A small network was shown many inputs. Here are its activations along a few directions, one row for each input.
In each table, some parts of the input vary, and every possible input appears once, in random order.
Descriptions start from the smaller parts, as in this example, which fits no table here: one of 8 places around a ring, together with either a single point or one of 9 places around a ring or (one of 3 separate values, together with one of 6 places along a line).
Shared parts are said once, and a part with two or three values counts as separate values.
(in the rows, 128 means zero)

Table:
R1: [129 142  79 142 156  89 126 155 145 130 162 130 124 144 196  96 146 124
 179 176]
R2: [128  96 100 121 127 143 119  80  44 153  71 115 125 117  79 184  90 179
 123 180]
R3: [141  85 101 154 120 101 140 136 173 129 182 161 132 136 183  97 128 166
 126 158]
R4: [134  99 124 144  98 107 148 131 173 139 179 179 187 160 151  72 116 146
 155 129]
R5: [119 156 102 133 131  94 132 149 144 142 158 148 180 169 162  71 133 103
 207 147]
R6: [100  83 133 104 142 175 104  68  36 116  54 104 132  83  68 218  95 159
 107 145]
R7: [111 105 129 102 142 184 108 111  60 148  64  87  85  99  73 209 100 165
  75 123]
R8: [127  72  98 112 140 109 152  62  12 155  46 121 113 116  56 177  48 187
  80 167]
R9: [143  94 153 146 112 136 131 144 198 111 179 142 112 114 169 118 147 145
  85 102]
R10: [136 109 176 137  89 141 140 137 199 119 174 157 167 138 138  92 133 126
 116  75]
R11: [165 141 137 122 118  94 165  98  59 143  64 146 100 159  31 162  86 139
  42 121]
R12: [131 160 157 128 137 152 111 163 184  96 155 104  87  99 162 123 183  86
 110  92]
R13: [111 208 138 124 135 123 116 161 154 122 138 113 146 144 145  90 167  54
 202 108]
R14: [122 174 180 120 112 155 118 153 182 105 150 118 142 127 130  98 167  66
 140  64]
R15: [122 195 115 131 161 119 111 171 157 110 144  96  89 117 177 113 181  75
 174 136]
Describe the family of inputs behind these rows. -> either a single point or one of 4 places along a line or (one of 2 separate values, together with one of 5 places around a ring)
List by row number the other inputs of the same sort as R4. -> R1, R3, R5, R9, R10, R12, R13, R14, R15

Table:
R16: [128 130 102 139 129  67 165 145 140 161 146 157 154 174 145  73  96 132
 159 133]
R17: [129  84 103 137 131 125 123 111 141 114 156 122 120  90 178 105 136 147
 141 165]
R18: [137  89  81 140 132 101 142 154 152 159 173 151 123 152 181  85 111 174
 124 159]
R19: [ 98  52  95 108 147 170 107  87  48 146  82 110 127 101 103 194  79 194
 104 166]
R20: [146  86 162 153  95 128 136 101 178 102 159 143 130  99 145 125 134 151
 108 121]
R21: [147 130 145 101 119 150 140  88  37 139  46 111  91 120  13 181  91 137
  41 112]
R22: [113 103  97 117 140 144 107  84  31 151  68 122 153 131  80 201  92 171
 144 183]
R23: [142 153 103 114 146 129 118  98  18 152  39  91  73 128  54 206 108 144
  96 170]
R24: [ 97 205 150 124 131 138 113 185 192 132 164 101 144 139 174  67 170  53
 213  78]
R25: [121 128 129 137 130  91 143 102 128 112 127 127 151 110 145  93 121 107
 178 139]
R26: [ 95  90 120 104 149 135 132  78  36 144  55 115 158 115  77 182  63 162
 142 144]
R27: [123 188 175 119  95 163 114 179 210 125 177 127 162 151 145  65 177  59
 159  58]
R28: [141 143 100 148 123  97 125 108 125 116 139 137 145 124 151 111 146 121
 187 185]
R29: [110 175 140 129 163  89 131 154 160  84 147 127 132 126 171  96 159  58
 164 103]
R30: [143 110 150 120 122 157 132  96  70 139  57 107  60  95  47 216 100 168
  26 114]
R31: [135 159 166 127 127 115 131 146 177  80 162 153 149 137 142  91 169  62
 110  83]
R32: [121 128 113 130 165 122 115 165 173  89 175 121 101 104 206 110 175 102
 128 131]
R33: [119 216 121 137 128 146  98 192 191 137 174 114 139 153 179  88 195  72
 224 130]
R34: [132 187 111 142 156  97 114 160 159  88 158 138 126 143 177 116 186  77
 177 154]
R35: [157  89 139 157  96 107 159 144 189 148 177 171 132 162 150 106 110 180
  89 114]
R36: [124 144 126 101 158 119 144  92  26 144  27  83  77 109  52 185  78 134
  92 132]
R37: [116  73 137 101 112 167 126  74  47 136  73 142 171 127  40 177  76 167
  91 124]
R38: [110 157 123 124 137 171  95 195 207 137 190  96 114 117 205  82 185  99
 177 107]
R39: [149 147  76 150 124  74 146 152 139 161 158 167 148 187 152  89 122 147
 170 180]
R40: [155 116 126 137  93  94 166 135 156 155 162 184 169 188 115  66 104 139
 106 112]
R41: [139 131 173 147 130 125 128 154 209  78 177 142 114 112 174 130 171 104
  93  85]
R42: [145 112 152 134  94 118 143  93 144 105 144 153 166 122 114  86 129 112
 123 119]
R43: [130 159 182 140 102 174 109 186 243 122 190 115 125 125 173 104 180 104
 143  60]
R44: [113  52 145 119 114 175 117  81  78 135  85 136 138 105  73 211  82 197
  77 126]
R45: [126 106  98 106 155 154 122 102  38 148  54  77  48  93  78 198  95 167
  54 154]
Changing only one part turns R36 into R45. The same change can be made to R26. Which row results? -> R19
Describe the family of inputs behind these rows. -> one of 5 places around a ring, together with either one of 2 separate values or one of 4 places along a line
Which other rows agree with R35 in the place on the ring of 5? List them by row number. -> R20, R30, R41, R43, R44
Change only the choice among 2 separate values in R23. List by row number the other rows that result. -> R22

Table:
R46: [121 137 136 116 139 142 113 111  74 136  75  88  99 105  97 187 119 126
 108 126]
R47: [129 173 139 120 134 144 117 142 114 130 111 117 113 127 104 144 150 101
 133 118]
R48: [161  43 170 140  76 141 163 101 172 131 156 182 154 127 105 126  93 190
  25  92]
R49: [123 131 104 142 124  96 150 124 132 143 137 148 141 150 136  97 110 133
 155 144]
R50: [123 162 145 116 128 158 114 149 150 126 133 100 125 120 141 112 157  95
 158 107]
R51: [125 115 117 150 119 107 127 134 175 122 180 158 154 131 184  90 145 128
 171 147]
R52: [114 152 136 111 139 149 109 112  84 118  89  98 114 113  98 155 134 100
 111 119]
R53: [120 114 114 139 130 107 132 145 153 137 163 155 168 154 165  97 124 132
 161 132]
R54: [129 104 101 125 128 112 132  98  82 136 110 137 145 147 111 132 100 145
 126 165]
R55: [107 118 119 106 154 163 110 109  59 135  66  91  82  84  82 196 117 139
  93 134]
R56: [137  97 103 133 134 107 137  93  74 153  95 127 130 142 110 157  85 180
 123 174]
R57: [112 162 147 117 141 148 113 161 162 113 145 117 135 133 149 124 156  94
 150  99]
R58: [120 162 146 136 130 148 108 154 184  94 158 112 124 109 166 120 179  89
 159 113]
R59: [138 127  99 135 118 103 136 127 113 148 128 153 145 156 116 120 117 143
 145 155]
R60: [143  78 209 130  82 176 134 116 171 104 138 139 108 107  83 153 122 149
  23  40]
R61: [127 153 140 110 148 130 124 123  99 113  91 108 115 107 103 147 135 101
 130 118]
R62: [140 129 113 148 122  85 140 164 189 129 190 155 132 148 194  66 151 120
 146 135]
R63: [129 117 110 134 117 114 130 133 145 147 158 136 159 139 151  84 121 137
 169 142]
R64: [137 108 104 130 138  93 149 108  92 131 118 144 147 138 116 122  99 149
 145 160]
R65: [141 176 141 135 141 130 119 176 197 105 174 111 102 131 178  95 181  81
 135 101]
R66: [127  79  82 121 142 130 134  94  57 144  88 130 114 123 102 168  77 196
 110 185]
R67: [114 177 140 123 135 134 125 143 138 120 115 110 112 125 123 124 140  89
 140 111]
Changing only one part turns R56 into R46. The same change can be made to R51. Which row results? -> R58
Describe the family of inputs behind these rows. -> one of 2 separate values, together with either a single point or one of 10 places along a line

Table:
R68: [126 226 102 128 144  73 142 154 118 144 121 124 162 174 128  76 144  52
 209 140]
R69: [124 114 131 141  95 115 137 127 173 150 166 152 173 141 155  75 118 134
 172 131]
R70: [128 121 106 119 140 156 100 116  85 133  93 100  88  88 117 183 143 145
 108 165]
R71: [138 132 173 110 121 165 126 101 105 116  86 101 116 111  81 168 121 125
  80 101]
R72: [150  86 146 127 121 123 156 107 108 141 105 146 120 124  78 148  90 165
  57 108]
R73: [143 119 130 151  98 103 154 136 187 113 175 182 153 153 151  77 135 134
 125 130]
R74: [122  96  83 119 148 138 120 121  77 155 103 116 118 133 115 165  92 187
 120 173]
R75: [ 97 134 153  95 139 176 117 114  84 123  81 106 119  96  80 170 120 113
 100  97]
R76: [125 186 102 105 145  94 134 109  27 153  53 120 127 167  60 136 100 102
 166 159]
R77: [113 142 140 122 145 153 110 117  91 114  79  99  94  92 103 198 125 130
 122 129]
R78: [146 164 174 124 113 149 119 154 189  99 160 114 136 130 143 100 168  85
 132  79]
R79: [147  83 118 135 109 119 154  84  97 128 114 159 133 135  77 143  85 172
  78 144]
R80: [123 110 112 143 131  97 126 128 159 119 171 164 182 146 183  96 136 130
 172 150]
R81: [104 160 152 115 133 161 110 163 172 103 150 113 137 118 143  96 163  69
 153  75]
R82: [131 155 116 140 139 143 100 159 168 116 171 112 103 109 182 112 186 103
 160 142]
R83: [126  70 105 126 135 114 129  89  65 131 106 143 157 132 109 161  91 170
 124 170]
R84: [113 171 145 137 143 137 111 161 180 103 153 107 111 113 162 126 177  88
 173 108]
R85: [128  77 121 129 103 131 141  82  76 159  98 133 151 127  83 138  76 179
 124 141]
R86: [135 141 166 140  98 129 124 163 196 122 175 142 125 149 149 100 157 103
 100  77]
R87: [131 109 156 129 110 144 131 106 111 137 102 126 108 128  84 167 107 142
  50  92]
R88: [120  92  89 120 158 116 127 108  81 128  94  98  80  95 139 162 108 157
 110 169]
R89: [155 122 155 136 107 107 154 160 195 125 178 166 140 141 150  84 140 128
 110  89]
R90: [124 130  96 137 140 127 126 162 165 146 168 135 135 153 189 104 138 143
 172 154]
R91: [122 133 103 142 158 103 125 150 163 114 169 112 102 112 210  89 149 117
 155 151]
Describe the family of inputs behind these rows. -> one of 2 separate values, together with either a single point or one of 11 places around a ring
Change only the choice among 2 separate values in R85. List by row number the other rows that result. -> R69
Change only the place on the ring of 11 in R74. List by row number the other rows that result. -> R70, R71, R72, R75, R77, R79, R83, R85, R87, R88
